A small network was shown many inputs. Here are its activations along a few directions, one row for each input.
Each table varies a few parts of the input and shows all the possible inputs, shuffled.
Descriptions start from the smaller parts, as in this example, which fits no table here: one of 2 separate values, together with either a single point or one of 11 places around a ring or (one of 6 places along a line, together with one of 8 places around a ring).
Shared parts are said once, and a part with two or three values counts as separate values.
(in the rows, 128 means zero)

Other details of the inputs vary at random and push rows far along two fixed directions, the same in every table; ignore that.

Rows:
r1: [129 109  98 121 102 106  58 149 143  74 144 104 142 191 154]
r2: [133 160 143 131 152 161 208 111 124 195 125 155 117  69 104]
r3: [131 119 158 115 129 120 120 123 105 131 121 119 135 127 110]
r4: [114 112 128 115 133 125 128 134 121 115 113 119 147 115 105]
r5: [129 121 117 126 133 111  67 147 146  92 140 105 122 179 165]
r6: [147 155 153 127 152 160 206  96 117 192 118 158 118  69 117]
r7: [121 114 130 113 122 121 126 125 109 122 117 123 147 119 106]
r8: [188 191 107 159 112 193 206 117 195 187 174 168 102 131 169]
r9: [116 118 136 111 147 109 126 119 114 119 112 123 130 120 117]
r10: [179 169 102 148 121 162 144 119 183 147 165 148 103 161 198]
r11: [115 118 136 111 149 110 127 121 117 117 111 122 130 119 117]
r12: [150 157  90 195 111 179 145 129 185 122 139 170 102 152 198]
r13: [ 94 110 136 162 133 133 118 132 106 107  91 142 128 112 121]
r14: [116 113 128 114 131 124 128 132 119 117 113 120 147 116 105]
r15: [142 142  85 134 126 142 124 133 168 117 144 133 124 150 171]
r16: [116 118 122 111 129 115 122 118 100 128 116 127 140 116 117]
r17: [185 190 106 160 116 195 207 121 200 185 173 166 102 130 168]
r18: [107 126 138 120 143 116 119 137 110 136 125 118 127 122 107]
r19: [113 117 121 112 134 116 122 122 105 125 114 126 140 114 117]
r20: [121 144 141 174 140 177 207 104 117 168  92 180 117  60 117]
r21: [105 125 137 120 147 118 119 141 115 134 123 116 127 120 107]
r22: [127 116 147 111 130 113 129 119 114 118 116 123 136 126 107]
r23: [129 159 141 132 159 163 209 116 131 191 122 152 117  66 103]
r24: [128 118 157 116 133 122 121 127 110 128 119 117 135 125 110]
r25: [115 113 137 124 121 117 126 140 118 124 125 114 137 111 101]
r26: [179 164 109 150 120 170 150 131 199 138 163 142 109 162 186]
r27: [128 116 147 111 128 112 129 117 111 119 117 124 136 127 107]
r28: [140 152 141 123 159 154 216  95 131 176 111 159 119  66 113]
r29: [122 115 139 122 109 114 124 130 106 131 129 119 136 115 103]
r30: [171 177 105 145 148 179 218 104 192 170 142 168 104 103 168]
r31: [111 117 128 122 126 111 121 131 106 132 125 119 130 109 113]
r32: [164 163  81 156 111 158 150 133 193 142 169 144 104 146 189]
r33: [118 120 147 116 150 118 118 127 110 129 115 118 128 119 120]
r34: [114 113 136 124 123 118 126 141 121 123 124 113 137 110 101]
r35: [121 116 155 118 145 125 123 136 122 122 115 113 135 121 108]
r36: [115 117 121 112 131 116 122 120 102 126 115 127 140 115 117]
r37: [119 119 137 110 142 108 126 115 109 121 114 125 130 121 117]
r38: [119 143 141 174 142 178 207 106 120 166  91 179 117  60 117]
r39: [100 111 138 160 122 130 116 122  94 114  96 147 127 116 122]
r40: [115 123 147 120 131 121 122 140 114 133 128 116 134 126  97]
r41: [102 112 139 160 119 129 115 121  91 115  97 148 127 117 122]
r42: [129 118 158 116 131 121 120 125 107 130 120 118 135 126 110]
r43: [114 128 140 118 131 113 117 128  98 143 129 122 127 125 109]
r44: [136 113 125 124 113 106  52 151 144  80 146  98 130 197 157]
r45: [111 122 146 121 138 123 124 146 121 129 125 113 134 124  96]
r46: [133 112 124 125 118 108  53 155 149  78 144  96 130 196 157]
r47: [109 126 138 119 141 116 118 135 107 138 126 119 127 122 107]
r48: [125 114  99 128  94  92  51 145 128  90 156 104 125 184 161]
r49: [129 117 148 111 126 112 129 115 109 121 118 125 136 127 107]
r50: [127 116 115 124 127 102  49 149 142  82 143  99 123 192 168]
r51: [111 116 120 113 138 118 123 125 109 122 113 124 140 113 116]
r52: [110 117 128 122 128 111 121 132 109 130 124 118 130 108 113]
r53: [140 142  92 144 118 136 123 142 170 124 155 127 114 145 167]
r54: [169 148  85 140  94 149 120 128 176 118 164 139 126 176 181]
r55: [154 149  74 140 117 147 119 134 183 114 156 136 120 167 190]
r56: [112 117 120 112 136 117 123 123 107 124 113 125 140 114 116]
r57: [182 165 110 150 116 169 149 128 194 140 165 143 109 163 186]
r58: [123 120 139 109 135 106 124 110 102 125 116 128 130 124 118]
r59: [122 121 148 115 143 116 116 122 103 133 118 120 128 122 121]
r60: [131 117 117 123 121 100  48 144 135  86 145 102 123 194 168]
r61: [112 123 146 121 136 123 123 144 119 130 126 114 134 124  96]
r62: [143 147 149 125 156 162 222 106 145 168 110 154 126  68 101]
r63: [113 127 140 118 134 114 117 129 100 142 128 122 127 125 108]
r64: [164 158 103 147 100 148 116 141 179 130 175 132 113 185 172]
r65: [120 114 139 123 112 115 124 132 108 130 128 118 136 114 102]
r66: [107 116 127 123 133 112 122 136 114 128 122 117 130 106 112]
r67: [168 152  87 154  91 150 125 142 193 123 176 133 113 171 184]
r68: [117 113 129 114 129 123 127 131 116 118 114 121 147 117 105]
r69: [114 123 147 121 133 122 123 142 117 132 127 115 134 125  96]
r70: [123 115 145 112 137 115 131 124 121 114 114 120 136 124 106]
r71: [157 151  83 149 100 138 116 135 176 126 171 133 109 165 188]
r72: [119 120 147 116 147 117 117 125 108 130 116 119 128 120 120]
r73: [122 114 131 113 120 121 126 123 107 123 118 124 147 120 106]
r74: [122 119 138 110 138 107 125 112 104 124 116 127 130 123 118]
r75: [124 115 146 112 135 114 130 122 119 115 115 121 136 124 106]
r76: [103 112 139 160 117 129 115 119  89 117  98 149 127 118 123]
r77: [119 114 138 123 114 116 125 134 111 128 127 117 136 113 102]
r78: [143 147 134 126 138 168 217 105 130 177 114 158 136  64 101]
r79: [114 118 129 122 121 109 120 127 102 134 126 121 130 110 113]
r80: [117 118 122 111 127 115 121 116  97 129 117 128 140 117 117]
r81: [127 119 117 127 104 104  53 159 141  89 157  99 129 200 145]
r82: [156 160  93 146 112 143 112 138 174 133 173 134 106 180 183]
r83: [112 112 136 125 125 119 127 143 123 122 123 113 137 109 101]
r84: [ 99 111 138 161 124 131 116 124  96 113  95 146 127 116 122]
r85: [120 119 138 110 140 107 125 113 107 123 115 126 130 122 118]
r86: [127 109 106 131  94 100  56 158 145  80 154  97 132 185 150]
r87: [121 115 145 113 140 115 131 126 123 113 113 119 136 123 106]
r88: [125 116 146 112 133 114 130 121 116 117 116 122 136 125 106]
Description of these inputs: one of 8 places along a line, together with either a single point or (one of 2 separate values, together with one of 5 places around a ring).
Changing only the place on the line of 8 turns r51 into r19. The same change can be made to r68. Which row results?
> r78
Changing only the place on the line of 8 turns r83 into r77. The same change can be made to r53. Which row results?
> r71
Changing only the place on the line of 8 turns r38 into r39. The same change can be made to r70. Which row results?
> r22
Change only the choice among 2 separate values in r45. List by row number the other rows that result.
> r21
List by row number the other rows that have the place on the line of 8 in common with r56.
> r1, r20, r28, r40, r44, r47, r52, r72, r75, r86
Change only the place on the ring of 5 in r3. List by row number the other rows that result.
> r8, r29, r49, r54
Change only the choice among 2 separate values in r69. List by row number the other rows that result.
> r18
Start at r85 and move only the place on the ring of 5, one step at a time. The first step leads to r36. Which rows follow, in order?
> r71, r82, r59

Rows:
r89: [115 111 145 115 122 140 162 139  98 146 115 106 168  74  85]
r90: [131 133 110 189 128 150 143  84 135 109  92 174 104 105 195]
r91: [161 137 129 116 130 128 137  98 158 107 139 116 128 141 173]
r92: [137 137  65 120  94 127  75 133 153  98 158 137 145 191 154]
r93: [164 157 148 151 148 183 170 115 171 160 130 152 125 147 129]
r94: [130 159  69 115 116 144 129 128 152 138 146 135 124 136 142]
r95: [156 157  85 139  99 157 146 143 152 167 154 125 124 116 153]
r96: [ 82  81 142 159 136 113  41 136  65  64  69 140 128 148 160]
r97: [137 124 107 142  71 114  73 147 142 110 187 105 116 190 166]
r98: [111 104 133  88 146  97 154 117 109 113  89 115 134  99  83]
r99: [124 115 174  88 168 132 134 129  94 137  87 115 131  90 100]
r100: [167 127 106 120 105  98  66 102 148  91 150 123 126 192 186]
r101: [135 133 131 137 131 136  71 145 160  93 153  99 128 223 164]
r102: [121 128  69 118 126 121  86 157 182  87 159 112 138 167 157]
r103: [ 63  93 148 185 143 121  53 133  75  83  71 135 124 158 128]
r104: [120 112 169  98 179 103 169  97 111 142  97 116 133  51  98]
r105: [102  96 165 125 134 110 144 146 113 145 128 105 127  70  74]
r106: [153 139 140 151  97 129  98 155 172  92 155 128 122 193 137]
r107: [153 152  92 126 120 176 177 117 175 139 135 160 148 116 125]
r108: [ 95 120 162 115 149 110  87 126  79 130 122 104 137 165 101]
r109: [102 114 130  95 165  89 183 107  92 155 105 140 130  70  82]
r110: [109  83 146 122  84  82  53 143  84 106 138 103 139 153  91]
r111: [150 155 102 116 129 139 211  91 138 159 139 161 122 115 141]
r112: [157 150 109 137 116 175 186 142 162 169 133 124 133  80 128]
r113: [124  97 144 118 113 131 133 142 101 132 106 113 174  89  75]
r114: [164 167 133 115 153 167 172 113 133 181 127 153 103 104 156]
r115: [106  89 128  88 129  80 111 124 105  74 111 103 151 152 107]
r116: [137 154 115 138 133 133  77 138 150 132 149 112 103 201 160]
r117: [141 119  88 140 109 127  94 174 176 110 164  97 141 150 164]
r118: [165 132 108 121 124 140 187 104 168 124 124 159 134 133 133]
r119: [124 132  81 212  94 180 143 136 139 129 112 169 126 103 180]
r120: [ 98 126 157 119 117  84  76 155  92 112 128 100 113 151  89]
r121: [ 71 121 174 194 133 140 160 125  72 129  67 173 112  67  86]
r122: [146 144  94 137  93 148 135 140 134 150 163 121 144 135 154]
r123: [ 57 103 105 163 130 139 123 117  75 101  64 164 144  78 103]
r124: [159 166 138 150 142 172 160 108 149 178 139 161 118 151 134]
r125: [ 81  94 113 164 132 115 145 102  83  94  61 171 126  96 124]
r126: [146 161 139 155 135 142 162 155 188 138 162 135 101 134 138]
r127: [ 69  79 145 189  98 119  95 133  71 102  86 142 120  92 109]
r128: [158 157 122 124 158 129 182  88 152 171 142 146 106  84 162]
r129: [100 113 167 118 122  89  75 165 112  87 118  87 121 153  85]
r130: [150 156 139 151 101 131 125 137 145 134 156 149 114 166 127]
r131: [ 98 134 170 123 186 125 153 121  92 183 112 128 123  93  80]
r132: [125  98 157  93 136  98  57 130  73 105 110 121 146 161 121]
r133: [100 116 178 121 122 102 106 153 104  96 127 100 136 146  85]
r134: [157 113 122 149  76 133  93 148 170 103 164 118 126 173 144]
r135: [ 76 103  93  94 135  76  56 150 100  95 135 101 149 144 106]
r136: [116 110 148  92 134  80  94  95  80 107 119 102 139 130 128]
r137: [166 164 133 119 143 169 170 110 132 169 145 156 118 128 173]
r138: [153 141  98 123 151 134 201 118 185 138 139 149 116 111 148]
r139: [124 115 182  91 165 139 152 120  86 137  98 123 146  95 105]
r140: [154 150 126 119 161 143 140 129 142 161 147 146 109 126 173]
r141: [ 91 115 127  91 138 129 144 125 100 116 109 116 166  96  77]
r142: [153 122  82 140  73 123  65 154 144 110 164 116 150 185 162]
r143: [166 163 117 118 137 135 164  86 149 159 133 137 101 104 164]
r144: [150 135 133 146  95 157 162 133 162 143 164 124 119 124 138]
r145: [159 126 109 112 120 102  69 121 171  75 139  92 114 179 187]
r146: [120 139  64 113  98 120  73 138 143  92 167 117 143 195 164]
r147: [150 150  86 113 125 123 168 108 150 142 134 145 107 133 147]
r148: [102 124 180 123 192 135 161 130 114 164 103 118 130  89  75]
r149: [146 180 146 150 118 157 192 124 142 171 159 155 106 123 127]
r150: [153 156 116 147  97 154 166 127 153 180 161 136  94 105 136]
r151: [110 103 161 119 114 118 132 142 109 138 117  98 123  84  74]
r152: [146 113 167 104 147 119 157  85 114 127  94 131 145  85 102]
r153: [142 145 119 151 114 140 165 135 156 179 173 139 100  98 137]
r154: [100 123 114  93 139 130 136 133 119 122 103 114 147  93  81]
r155: [140 112 185  98 163 146 159 114  93 146  86 144 149  86  90]
r156: [142 144  91 142 118 141 147 149 150 168 162 127 132 105 149]
r157: [ 97 103 158 111 150  99  44 153 109  90 107  75 131 183 102]
r158: [129 148 120 148 115  99  81 166 159 111 178 118 100 187 155]
r159: [159 143 139 120 169 156 158 135 163 148 136 140 116 115 165]
r160: [119 105 130  95 131  92 149  99  86 127 100 145 146 115  83]
Describe the family of inputs behind these rows.
> one of 8 places around a ring, together with either a single point or (one of 2 separate values, together with one of 4 places along a line)
Changing only the place on the ring of 8 turns r100 into r132. The same change can be made to r145. Which row results?
> r99
Changing only the place on the ring of 8 turns r142 into r130. The same change can be made to r113. Which row results?
> r106
Start at r140 and move only the place on the line of 4, one step at a time. The first step leads to r114. Which rows follow, in order?
> r137, r132
List by row number the other rows that have the place on the ring of 8 in common with r102.
> r92, r94, r107, r123, r135, r141, r146, r154

Rows:
r161: [131 140 106 146 110 140 130 129 135 136 140 143 122 139 142]
r162: [148 144 130 127 130 142 138 120 149 128 135 133 122 147 143]
r163: [133 140 119 151 111 134 129 131 138 138 144 138 112 137 144]
r164: [139 139 118 147 124 141 131 123 143 134 132 136 114 127 155]
r165: [130 139 117 147 129 137 135 128 145 128 135 137 114 130 154]
r166: [136 139 105 142 124 147 132 121 140 132 128 142 124 129 153]
r167: [109 118 142  99 148 109 143 125 102 138 115 115 138  95  93]
r168: [109 109 144 121 137 122 136 114  87 131  99 137 144  96 103]
r169: [112 108 156 126 138 116 136 116  89 133 102 131 133  94 105]
r170: [ 96  84 109 122 111  75  15 156 112  45 122  95 142 201 139]
r171: [134 134 112 149 111 153 136 140 148 128 135 138 130 131 138]
r172: [139 138 111 141 119 145 140 117 143 120 126 145 127 138 147]
r173: [114 112 150 108 131 119 142 136 108 140 121 109 146  94  79]
r174: [136 135 125 154 112 147 135 142 151 129 140 133 120 128 140]
r175: [137 135 121 149 128 137 137 127 152 124 130 140 115 132 147]
r176: [147 138 114 120 130 131 145 127 161 131 143 129 124 134 139]
r177: [151 140 129 127 132 141 136 122 143 137 139 137 123 142 151]
r178: [145 145 113 124 114 129 136 130 145 145 158 127 122 137 135]
r179: [123 113 149  97 140 109 141 119  96 139 114 120 142  96  96]
r180: [113  91 119  96 107  66  23 148 117  53 138  78 143 203 135]
r181: [ 96 115 136 123 145 122 138 123  92 130  99 133 139  94 100]
r182: [106 121 154 110 156 119 137 126  97 139 108 121 134 104  95]
r183: [150 143 111 118 127 135 138 124 150 141 144 125 123 128 147]
r184: [144 141 130 137 122 149 135 142 154 137 145 125 128 141 134]
r185: [144 141 126 131 138 139 137 129 155 130 136 134 121 144 141]
r186: [110 125 157 115 139 117 133 127  90 150 118 124 133 107  85]
r187: [146 145 123 128 134 144 130 125 145 140 138 130 120 139 149]
r188: [109 113 157 126 136 118 140 115  95 125  98 129 131  98  97]
Changing only one part turns r178 into r163. The same change can be made to r173. Which row results?
> r174
Describe the family of inputs behind these rows.
> one of 4 places along a line, together with either one of 2 separate values or one of 5 places around a ring
Change only the choice among 2 separate values in r161. List by row number the other rows that result.
> r171
List by row number the other rows that have the place on the line of 4 in common with r184.
> r162, r177, r182, r185, r186, r187
